Each row below holds a small network's activations on one input, seen along a few directions.
Each table varies a few parts of the input and shows all the possible inputs, shuffled.
Descriptions start from the smaller parts, as in this example, which fits no table here: one of 3 separate values, together with either a single point or one of 11 places around a ring or (one of 4 places along a line, together with one of 8 places around a ring).
Shared parts are said once, and a part with two or three values counts as separate values.

Other details of the inputs shift rows strongly along two fixed directions, in all tables alike. That doesn't count.

Rows:
x1: [ 25 -25 -17  -7 -35  -5  44 -12 -13  12   8 -26  54  23]
x2: [ 37 -20 -16 -30 -39 -41  23   3  22 -36   5  26  46  50]
x3: [-12   9 -11  -4  32 -18  -5  -3   3 -18  12  10 -11  -8]
x4: [ -4  -1   2 -10 -12   9  -3  -8  11  18   1  -9   8  -4]
x5: [  6  16  10 -14  21 -18 -21  51  20 -67 -14  73 -32  34]
x6: [-10   5   5  29  15   9 -18  -9 -16   9   0 -15 -28 -28]
x7: [ 10   3  -3 -12 -12   6 -16  -1  17 -24   3   7   3  14]
x8: [ 31 -30 -23   6 -15 -42  61 -12 -29   1   4 -16  53  23]
x9: [-19   8   6  -5   0  25 -10  -9   8  33   6 -19  -3 -22]
x10: [-10   6  10   2 -12  24 -18 -10  10  27  -3 -13 -10 -18]
x11: [-12   9 -13  -5  33 -15  -6  -3   2 -23  12   7  -9  -7]
x12: [-15  18   8 -12  21 -36 -28   8  26 -18  -7  43 -28  -6]
x13: [ 39 -19 -19  -8 -16 -57  30   1  -5 -47   1  28  32  42]
x14: [-36  19  26  22  -2  55 -40 -15   1  64  -7 -33 -44 -55]
x15: [-20   7   1  14  29   5  -2  -8 -14  21   4 -18 -18 -29]
x16: [-23  15   9  -7   9  31 -28  -3  13  18   5 -10 -18 -18]
x17: [ 33 -32 -17   9 -21 -45  60 -12 -28   5  -1 -11  52  24]
x18: [  1   4 -11 -24   3   8  -8   1  15 -24  13   2  11  13]
x19: [ 26 -29 -20  19  -7 -19  44 -16 -37  -4   5 -27  38  13]
x20: [-15  22  -1 -34  15   4 -37  11  37 -32  10  30 -18   7]
x21: [  4  18  -6 -49   8 -21 -40  20  52 -69  11  56  -8  36]
x22: [  4 -19 -15  20   0 -16  47 -21 -33  32   8 -33  28 -12]
x23: [ -8 -16   6  53  -6  24  29 -31 -51  78  -9 -68   4 -49]
x24: [-10   6   9   5  -9  29 -19 -10   7  22  -2 -17 -12 -17]
x25: [ 34 -30  -2  17 -38  39  45  20 -33   5  -8 -25  37  35]
x26: [ 33 -27 -13  12 -45   6  29 -17 -19   8   4 -31  41  19]
x27: [ -3   6  20  -3 -19  30  -7  35  11   6 -19  24 -14  14]
x28: [-33  25  19 -11   8  26 -46  -2  30  25  -5   4 -34 -29]
x29: [ 39 -34 -23  -2 -36  -1  44 -15 -19  -8   8 -31  60  34]
x30: [-51  22  11  27  48  38 -21 -18 -20  55   3 -43 -42 -70]
x31: [ -8   7   7   4  -5  33 -20  -9   4  15   0 -19 -12 -17]
x32: [  6  14   3 -25   9 -60 -21  17  36 -54  -5  71 -18  23]
x33: [-17   5   7  14  21  -1  -3  -7 -11  24  -2 -10 -16 -27]
x34: [  3  17  -2 -48   0 -24 -39  19  52 -63   3  58  -9  33]
x35: [-13  17   7 -12  27 -28 -28   9  19 -26  -3  35 -27  -4]
x36: [-37  17  35  47  26  61 -14  18 -33  62 -27 -27 -51 -52]
x37: [-42  16  14  36  47  48 -26 -18 -26  47   0 -50 -41 -65]
x38: [ -6   5   7  11  -8  35 -23 -11   0  12   2 -21 -15 -15]
x39: [ 32 -17 -22 -34 -28 -33  28   3  16 -39  12  19  47  51]
x40: [-51  21  18  32  40  35 -20 -17 -20  67  -4 -40 -42 -71]
x41: [ 25 -16  -3  11 -18 -40  24  -4 -13  -9  -4  10  16  15]
x42: [ 26 -27 -12  12 -17 -34  48 -12 -29   7  -4 -17  40  13]
x43: [-14  19  -4 -14  41 -19 -27   9  16 -37   9  29 -26  -5]
x44: [ 10  16   6 -37 -18 -34 -38  19  55 -51  -1  66 -16  31]
x45: [-14   7   8  22  16   4 -11 -10 -13  21  -6 -14 -25 -31]
x46: [ 37 -30 -17  22 -25 -31  41 -13 -33  -8  -1 -17  36  20]
x47: [-29  29  29  -4  14  58 -48  39  20  -3 -16  27 -53  -8]
x48: [  7  14   2 -18   9 -54 -25  15  28 -54  -1  62 -23  21]
x49: [-44  36  13 -27  26  19 -52   2  43   7   5  19 -41 -29]
x50: [ 17 -25  -2  36 -25 -14  39 -20 -39  38  -6 -37  22  -9]
x51: [-19  21   1 -18  35 -30 -17   6  21 -20   5  35 -22  -7]
x52: [ 15 -28 -15  28  -3  -1  46 -22 -47  27   5 -50  34  -6]
x53: [ 32 -31 -26 -11 -31  -9  55 -17 -16   2  17 -31  66  30]
x54: [ -8 -15   3  29 -16  55  14 -28 -34  70   0 -76  15 -34]
x55: [ 27 -28 -17   3 -31  10  40 -17 -22  11   9 -40  53  21]
x56: [ 31 -28  -8   4 -50  -6  39 -15 -11  20   0 -23  47  19]
x57: [  5  17  12 -16  18 -23 -18  51  22 -64 -18  75 -29  35]
x58: [ -9  18  21 -16  -2  30 -29  43  26 -19 -15  41 -31  17]
x59: [ 22 -18   3  21 -11  -2  40  25 -29  -4 -18   7  14  25]
x60: [-44  19   6  11  30  71 -32 -19  -4  45  12 -53 -29 -56]
x61: [  2   4   1 -24 -10  -5  -8   2  23  -8   1  14   9  14]
x62: [ 39 -20 -20  -4 -11 -50  27   0  -7 -49   5  24  30  39]
x63: [ -2  17 -10 -33  30 -51 -21  17  32 -65   7  61 -15  22]
x64: [-19  24   1 -37  13  -5 -31   4  45 -20  10  33 -16   2]
x65: [ 28 -17   7  -2 -39  14  30  33  -6  -3 -15  15  23  40]
x66: [ -8   5  -1   2  22 -14  -9  -2  -2 -13  -1   9 -13  -7]
x67: [ 29 -29   3  27 -27  -7  60  20 -42  15 -21  -5  29  24]
x68: [-36  27   6 -16  29  39 -42  -4  25   8  14  -6 -31 -30]
x69: [-25  24  19  -1   3  31 -51  -1  23  15  -2   3 -44 -27]
x70: [ 10 -22 -11  24   0  -8  40 -18 -40  26   2 -39  26  -7]
Description of these inputs: one of 2 separate values, together with one of 5 places along a line, together with either a single point or one of 6 places along a line.
The inputs of x68 and x3 match in every part but the choice among 2 separate values. If x61 is changed in the same way as x68 into x3, which row does it become? -> x33
Change only the place on the line of 5 in x30. List by row number the other rows that result. -> x3, x11, x22, x51
Change only the place on the line of 6 in x44. List by row number the other rows that result. -> x1, x2, x10, x61, x64
Change only the choice among 2 separate values in x15. List by row number the other rows that result. -> x39
Change only the choice among 2 separate values in x4. List by row number the other rows that result. -> x17
List by row number the other rows that have the choice among 2 separate values and the place on the line of 5 in common with x25. -> x7, x18, x21, x29, x38, x60

Rows:
x71: [ 36 -22 -19  -4 -46  -8  23 -11   0 -20  12  -8  38  32]
x72: [-25   3   3  18   9  33   1 -10 -17  41  -9 -40   0 -29]
x73: [ -4  17   1   0  22  -9 -20   4   8 -32   3  21 -29  -7]
x74: [-21  19   8  -7  10 -11 -18  14  22  -9   0  37 -26   0]
x75: [-13  13   0 -10  15  25 -16   2  12  -9  16  -1 -14 -10]
x76: [ 19 -14 -12 -13 -17  -4  39  -7  -4  -2   3 -15  48  21]
x77: [ 18 -26  -1  22 -21  18  37   0 -40  27  -8 -35  30  16]
x78: [ 16 -18 -19  11 -15  -9  27  -4 -17 -16   8 -10  27  18]
x79: [ 33 -26  -7 -12 -24 -34  28  21  -2 -41  -8  31  33  53]
x80: [-10   9  -4  16  17  16 -15  -3  -6   0   3  -7 -22 -21]
x81: [ 30 -18  -9  -4 -48 -16  28  -7   4   2   3   4  27  25]
x82: [-26  10  10  19   8  15  -7   0  -7  32  -3  -6 -25 -27]
x83: [ -8   6  18  -3  10  39 -12  11  -2  18  -1  -7 -11  -7]
x84: [  0   8  18 -10 -16  21 -35  12  21  -4 -11  17 -20   4]
x85: [ 18 -13 -16  -1 -11 -23  27   0  -8 -12 -11  -1  33  15]
x86: [-17   9   8 -14  25   8 -22  -8  15   9  12  -5 -13 -18]
x87: [ -7  17   7 -27   0 -14 -49  -6  38 -19   4  28 -22   1]
x88: [ 46 -15  -3 -23 -15 -58  20  27  11 -70 -10  58  21  62]
x89: [-20  11   8   3   6  16  -4   3   2  26   4  -2 -20 -20]
x90: [-15  21  -1 -16  19  10 -30   9  24 -28  12  25 -27  -1]
x91: [ 37 -24  -7   3 -18 -24  30  16 -10 -24 -11  15  29  40]
x92: [  8 -31   3  44 -17  63  45 -12 -61  79  -6 -87  27 -25]
x93: [-21  12  -3   5  17  22 -20   0   1  -1   8  -4 -26 -14]
x94: [-19  17  10   7  25   6 -17  -5   1   7 -15  -4 -26 -29]
x95: [ 16 -18  -9  10 -40  18  26 -24 -17  32  -7 -45  39   1]
x96: [-22  11   3  -3  13  25 -10  -3   6  19  -7 -12  -6 -19]
x97: [  7  -3  -2 -13 -11  -9  22   7   8  -2  12  13  14  10]
x98: [-10  19  10  -9  34 -31 -32  -2  17 -23   0  26 -32 -13]
x99: [  1 -21  -9  20  -1  14  24 -25 -30  46   9 -57  25 -18]
x100: [-22   9   5  -1  24   1 -25  -8   3  14   5  -7 -20 -20]
x101: [ -6  12   5   0   5 -20  -8  10  11  -8  -2  30 -21  -5]
x102: [ 31  -8  -9  -3 -20 -54  35   9  -2 -30   1  30  21  31]
x103: [-18  14   3 -13  25 -25 -35   2  22 -19   3  27 -24  -4]
x104: [ -9  10   5  -5  24 -21 -27  -4   7  -9   1  13 -20 -13]
x105: [-26   8   3  10  12  22 -10  -6 -10  26 -12 -22 -12 -28]
Describe the family of inputs behind these rows. -> one of 5 separate values, together with either a single point or one of 6 places along a line
The inputs of x104 and x101 match in every part but the choice among 5 separate values. If x103 is changed in the same way as x104 into x101, which row does it become? -> x82
Change only the choice among 5 separate values in x93. List by row number the other rows that result. -> x72, x74, x77, x100
Change only the place on the line of 6 in x105. List by row number the other rows that result. -> x72, x76, x85, x94, x96
Change only the choice among 5 separate values in x71. List by row number the other rows that result. -> x81, x84, x87, x95
